Each row has a name. Each question is about the rows just above it. Places in a row count from 0.

luvar: [  9.3  19.5   6.2  19.5 -74.1   9.3   7.8 -36.2  -1.5 -28.3 -36.8  22.1
   9.2   9.4 -28.3  19.5]
fam: [  7.8 -37.7  28.4 -61.0  76.0  26.3  -4.6  65.4  45.0  30.4 -45.2   0.2
  24.9 -28.8  30.4  24.3]
Nena: [ -3.4  25.4 -30.6  20.1   9.1 -34.9 -10.4 -24.9 -36.4  17.8  78.4 -32.9
  86.7  13.1  17.8  52.3]
ruge: [  8.3  33.5   0.3  44.1 -86.7  17.8  11.0 -48.1 -41.7 -21.7 -20.7 -23.8
 -67.3 -13.5 -21.7 -36.4]
nisad: [ -5.1  -6.2 -86.5  35.3 -86.5 -13.3   4.5  37.0  -1.7 -55.0  -3.6  41.9
 -68.2  30.9 -86.5 -46.5]
korom: [ -4.3  17.9 -17.9 -12.7  59.8 -21.3  -9.8  24.1 -13.8  28.5  47.8 -32.1
  89.0   3.6  28.5  52.9]
Gisu: [-19.1 -28.1 -13.4 -25.6  73.8 -24.3  -9.7 -28.1  21.4   0.6  53.1 -28.1
  83.4  22.4  83.4  83.4]
nuz: [-24.8  -4.5 -38.0  33.9  36.9 -41.7   8.2 -30.2 -14.1 -38.0  76.9  35.5
  36.9 -38.0 -38.2  16.7]
Meru: [-24.5 -36.7  -8.9  24.3 -41.8 -35.4  12.0 -24.7   8.2 -55.6  -1.1  48.6
 -56.4  64.9 -55.6 -34.2]
Fumav: [  5.5 -40.1  27.6 -61.3  60.6  27.8   4.0  66.8  49.0  20.6 -46.9  28.4
  -4.0 -28.9  20.6   9.2]
baro: [-13.7  32.8 -38.0  44.2 -14.8 -40.1   3.4 -47.4 -42.1 -16.7  81.2 -17.3
  61.2  27.3 -16.7  19.1]
Places of [-28.1] in row Gisu: -> 1 7 11
Every place of [36.9] in nuz: -> 4 12
Places of [-86.5] in row nisad: -> 2 4 14
tags:
[-46.5] -> J331
[9.3] -> J404
[9.4] -> J602
[19.5] -> J970
[9.2] -> J885
Join luvar by its entry at place 15: -> J970
At which places does luvar hold [9.3]? -> 0 5

rerom: [ 22.9  22.9  22.9  37.2 -35.7]
legu: [  1.9  -6.9  11.5  27.5 -26.1]
Nif: [  1.9  -6.9   2.4  37.2 -21.0]
roket: [-52.7 -52.7   1.9 -52.7 -52.7]
Every place of [-52.7] in roket: -> 0 1 3 4
Places of [22.9] in row rerom: -> 0 1 2

Bakem: [-57.4  85.8  82.5  89.0  89.3  90.7  84.7 -63.9 -64.4  88.7 -65.5 -64.3
 -63.5 -62.5  76.8  88.8 -64.1  86.1  65.1 -62.1  65.1  65.1 -64.0 -64.0
 -63.1 -64.7  85.8 -65.5 -60.3  87.8  88.0 -65.5  86.5  87.8 -62.2  88.2]
Fil: [ 10.6  17.6  10.6  14.9  10.2   7.6  21.1  -3.2  -8.9  12.9  -7.5  -3.1
  -1.3   5.1  -5.1  10.9   0.9  19.5  -6.7  -1.9  -1.1   5.1 -65.6  -0.6
   1.6  -2.4  19.4  -5.1   2.6  13.2   8.8  12.6  17.1  13.1  -2.4  16.5]
Sol: [-57.1  66.9  59.2  71.9  68.7  72.8  69.4 -63.2 -63.9  70.5  58.8 -62.0
 -58.7 -61.0  62.6  66.6 -62.6  70.4  60.9 -59.5 -62.6 -56.4 -62.7 -60.0
 -60.5 -60.7  70.5 -65.7 -54.4  68.1  65.9  73.1  67.9  69.3 -55.8  71.8]
kepot: [  8.7 -19.4 -19.2 -19.8 -18.3 -19.1 -18.2  14.8  14.4 -19.9 -18.6  15.9
  16.3  14.3 -18.1 -18.9  15.6 -18.9  -7.1  14.4  15.3  16.5  14.8  15.8
  14.1  15.0 -19.0  15.3  15.6 -18.8 -17.7 -19.6 -19.6 -17.6  15.8 -19.9]
At which places does Bakem hold [-65.5]? -> 10 27 31
How many entries does [ 10.6  17.6  10.6  14.9  10.2   7.6  21.1  -3.2  -8.9  12.9  -7.5  -3.1
  -1.3   5.1  -5.1  10.9   0.9  19.5  -6.7  -1.9  -1.1   5.1 -65.6  -0.6
   1.6  -2.4  19.4  -5.1   2.6  13.2   8.8  12.6  17.1  13.1  -2.4  16.5] have? -> 36
Every place of [8.8] in Fil: -> 30
tags:
[-6.7] -> J927
[-5.1] -> J110
[60.9] -> J680
[-3.2] -> J772
Join Fil by its entry at place 18: -> J927
Where do [  8.7 -19.4 -19.2 -19.8 -18.3 -19.1 -18.2  14.8  14.4 -19.9 -18.6  15.9
  16.3  14.3 -18.1 -18.9  15.6 -18.9  -7.1  14.4  15.3  16.5  14.8  15.8
  14.1  15.0 -19.0  15.3  15.6 -18.8 -17.7 -19.6 -19.6 -17.6  15.8 -19.9] appear? -> kepot
Whose row is [-57.1  66.9  59.2  71.9  68.7  72.8  69.4 -63.2 -63.9  70.5  58.8 -62.0
 -58.7 -61.0  62.6  66.6 -62.6  70.4  60.9 -59.5 -62.6 -56.4 -62.7 -60.0
 -60.5 -60.7  70.5 -65.7 -54.4  68.1  65.9  73.1  67.9  69.3 -55.8  71.8]? -> Sol

Bif: [ -2.4 -10.8  15.0  -1.7  39.8  18.0  54.5  18.1  21.9   4.4  34.1 -30.4
  16.6  -1.1   4.6 -18.8   8.1  16.0]
Magas: [ -3.6  -2.8   7.1  -1.7 -29.3   4.3 -33.7   5.0 -10.6  14.0 -40.6  10.4
 -26.1 -20.4  -3.4  12.2   9.3 -35.4]
Deg: [-24.3  -3.3  -1.6 -17.6 -26.1  22.9 -24.3   7.9  21.0   2.4  -1.6  16.6
  -1.6   5.9  -1.6  -5.0 -24.3  -4.7]
fad: [ 25.7  -1.3 -11.7 -23.1 -26.6  33.1 -36.9   0.3  39.8  -8.4 -47.8  26.7
 -28.3  29.7  27.8  -9.7 -52.5  16.5]
Dozo: [ -8.4  -1.5 -14.9  13.4 -18.9 -16.1 -34.5 -30.9 -21.4 -11.6 -25.5  21.3
   0.7  17.5  -7.2  36.1 -15.0 -19.4]
davoz: [  9.1  27.7 -25.0  -2.0 -29.3 -33.5 -39.3 -11.2 -23.9  -9.4   3.8  25.9
  -2.7  -2.5  -9.0  -3.3   0.3  10.7]
rabib: [ -0.5  23.7 -15.0   6.0 -18.9 -38.6 -23.7  -3.9 -36.9  -2.1  17.3  13.9
   1.9 -20.6 -15.8  -4.7  26.5   2.3]
kamev: [-24.3  -1.8  15.1  18.8   8.2 -22.2  13.2   3.5 -39.2  13.9  15.9 -16.8
   9.2 -35.9 -23.8  17.2  46.3 -33.1]
nula: [ 18.6   2.6  11.2 -22.8  15.4  24.0  31.3  36.1  33.5   9.9  22.9 -17.5
  -8.9 -10.6  11.7 -48.1   4.2  31.9]
mes: [  7.7   5.8  40.7 -22.7  -9.3  18.9  -1.5  78.6   0.3  53.0  10.5 -31.1
 -36.9 -83.5  -4.3 -57.1  70.6 -17.0]
tags:
[-1.9] -> J808
[-20.5] -> J468
[-40.6] -> J708
[-1.8] -> J220
[-1.7] -> J497
[-2.0] -> J455
[-20.4] -> J282
The tag of Magas, keyed by place 3: -> J497
Where do [-24.3  -3.3  -1.6 -17.6 -26.1  22.9 -24.3   7.9  21.0   2.4  -1.6  16.6
  -1.6   5.9  -1.6  -5.0 -24.3  -4.7] appear? -> Deg
Where do [ -0.5  23.7 -15.0   6.0 -18.9 -38.6 -23.7  -3.9 -36.9  -2.1  17.3  13.9
   1.9 -20.6 -15.8  -4.7  26.5   2.3] appear? -> rabib
Every place of [-1.6] in Deg: -> 2 10 12 14
Number of entries in [  7.7   5.8  40.7 -22.7  -9.3  18.9  -1.5  78.6   0.3  53.0  10.5 -31.1
 -36.9 -83.5]: -> 14
Count the entries of [ -2.4 -10.8  15.0  -1.7  39.8  18.0  54.5  18.1]: -> 8
At which places does kamev hold [13.2]? -> 6

miba: [ 49.0  42.7 -89.1  -4.9]
zepip: [ 79.4  44.4  12.5 -48.2]
tevig: [-41.5  -2.8 -48.3  -6.8]
gapo: [-44.4 -49.8  55.5  95.1]
levef: [-90.7  79.5  79.5 -90.7]
How many entries does [-44.4 -49.8  55.5  95.1] have? -> 4
Places of [79.5] in row levef: -> 1 2

kebo: [-70.0  71.4   8.3  28.8  34.2  38.6  50.4 -40.0  73.9 -43.6  -3.6 -55.3]
razon: [-40.5  71.4 -19.0  -7.4   8.3  15.0  73.8 -40.8  90.5 -38.8   8.9 -56.9]
dafur: [-55.0  -7.4 -21.6 -51.1 -34.4  17.9  72.0  25.6  68.2  85.5 -24.3  30.2]
vipar: [-78.4 -24.2  27.4  -9.0 -31.3  51.2  44.1  27.0  45.8  85.5 -37.4  47.3]
Tozi: [-63.3  68.0 -10.6  25.9  30.9  10.5  53.3 -40.8  78.9 -44.4  -2.1 -55.6]
vikar: [-86.9  44.2  40.5  28.8  34.2  62.3  36.4 -29.8  56.3 -44.4 -18.1 -29.5]
dogu: [-40.4  71.2 -21.0 -23.8   2.8 -15.6  80.0 -36.3  91.5  -4.0   8.9 -56.9]
lemuz: [-48.9  36.7 -42.0 -51.1 -31.3  -4.1  83.9  -3.2  89.3  62.0   0.8 -16.7]
Kogeg: [-86.9 -24.2  40.5   8.9 -17.6  62.3  36.4  27.0  45.8  74.2 -37.4  47.3]
Rolid: [-52.4  -8.5  -6.9 -49.0 -34.4   6.2  70.5  20.9  64.5  80.6 -20.0  36.0]
tes: [-40.4  63.1 -42.0 -42.5  -7.4 -15.6  83.9 -23.5  91.5  20.7   7.8 -43.4]
Number of entries in [-63.3  68.0 -10.6  25.9  30.9  10.5  53.3 -40.8  78.9 -44.4  -2.1 -55.6]: -> 12
Count the entries of [-55.0  -7.4 -21.6 -51.1 -34.4  17.9  72.0  25.6  68.2  85.5]: -> 10

katof: [ 87.0 -61.3 -22.3   2.0  -5.0]
seben: [ -3.2 -11.9 -22.9 -38.2 -95.2]
Vomul: [-87.1 -15.4 -27.4 -51.4 -12.0]
pafis: [ 60.9 -11.7 -75.8  -5.9 -65.0]
fetop: [-78.9 -22.1 -22.4 -55.7 -27.8]
rodu: [ 33.5  13.0  91.0  23.1 -19.0]
At which places does rodu hold [-19.0]? -> 4
Count the entries of [ -3.2 -11.9 -22.9 -38.2 -95.2]: -> 5
key -> tag
[-22.3] -> J112
[-27.4] -> J893
[-22.9] -> J371
[91.0] -> J754
[-22.4] -> J810
[-22.5] -> J57
[90.9] -> J696
[-75.8] -> J762
[-22.2] -> J678
Join katof by its entry at place 2: -> J112
Which row holds [ -3.2 -11.9 -22.9 -38.2 -95.2]? -> seben
Where do [ 87.0 -61.3 -22.3   2.0  -5.0] appear? -> katof

kino: [-18.3 -70.7 -73.6  18.9 -25.9 -51.6 -32.3   9.0 -12.7 -51.6 -61.8 -24.7
  66.6 -46.4  28.2 -66.2 -51.6 -40.3 -51.6 -19.4  23.6 -51.7   5.4 -21.3
 -56.3  36.5 -53.9 -61.8  21.2  27.1 -61.8 -41.0 -49.6 -63.2 -52.4]
Fel: [  7.8   8.3 -63.6  67.1  21.5  66.8  35.7  38.1  26.0 -53.4  20.4  39.2
  52.4  -9.0  34.1 -31.0   7.5  24.1 -70.0 -17.4  37.2  34.3 -32.3 -22.3
  39.1 -15.8  50.8  33.2 -55.8 -31.1  28.7 -61.1 -68.4 -15.6 -45.7]
Movo: [ 62.1  57.5 -34.2 -70.7  33.7  27.5  13.1 -57.0  52.1  -3.0  34.2  24.7
 -51.7 -29.8  39.0   3.7 -43.0  28.3  26.8  62.5 -42.9  57.2 -24.7  48.9
 -61.2   0.1  48.0  -3.0  20.4  51.7  22.1  41.4  39.2  59.3 -30.0]
sefas: [ 62.1  57.5 -34.2 -70.7  33.7  27.5  13.1 -57.0  52.1  -3.0  34.2  24.7
   5.5 -29.8  39.0   3.7 -43.0  28.3  26.8  62.5 -42.9  57.2 -24.7  48.9
 -61.2   0.1  48.0  -3.0  20.4  51.7  22.1  41.4  39.2  59.3 -71.5]
vad: [-18.3 -70.7 -73.6  18.9 -25.9  31.5 -32.3  20.3 -12.7 -51.6 -61.8 -26.3
  66.6 -46.4  28.2 -66.2 -27.6 -66.2  32.3 -19.4  23.6 -51.7   5.4 -21.3
 -56.3  36.5 -53.9 -41.0  21.2  64.2  31.4 -25.6  31.5 -63.2 -52.4]
Every place of [-61.8] in kino: -> 10 27 30
Table of tags by key:
[-61.8] -> J70
[-51.6] -> J163
[-53.3] -> J275
[-3.0] -> J647
[-18.4] -> J952
[-18.3] -> J417
[-51.5] -> J753
[-53.4] -> J342
The tag of kino, keyed by place 9: -> J163
How many entries does [-18.3 -70.7 -73.6  18.9 -25.9  31.5 -32.3  20.3 -12.7 -51.6 -61.8 -26.3
  66.6 -46.4  28.2 -66.2 -27.6 -66.2  32.3 -19.4  23.6 -51.7   5.4 -21.3
 -56.3] have? -> 25
Count the entries of [ 62.1  57.5 -34.2 -70.7  33.7  27.5  13.1 -57.0  52.1  -3.0  34.2  24.7
   5.5 -29.8  39.0   3.7 -43.0  28.3  26.8  62.5 -42.9  57.2 -24.7  48.9
 -61.2   0.1  48.0  -3.0  20.4  51.7  22.1  41.4]: -> 32
Whose row is [-18.3 -70.7 -73.6  18.9 -25.9  31.5 -32.3  20.3 -12.7 -51.6 -61.8 -26.3
  66.6 -46.4  28.2 -66.2 -27.6 -66.2  32.3 -19.4  23.6 -51.7   5.4 -21.3
 -56.3  36.5 -53.9 -41.0  21.2  64.2  31.4 -25.6  31.5 -63.2 -52.4]? -> vad
At which places does vad hold [31.5]? -> 5 32
Places of [-51.6] in row kino: -> 5 9 16 18

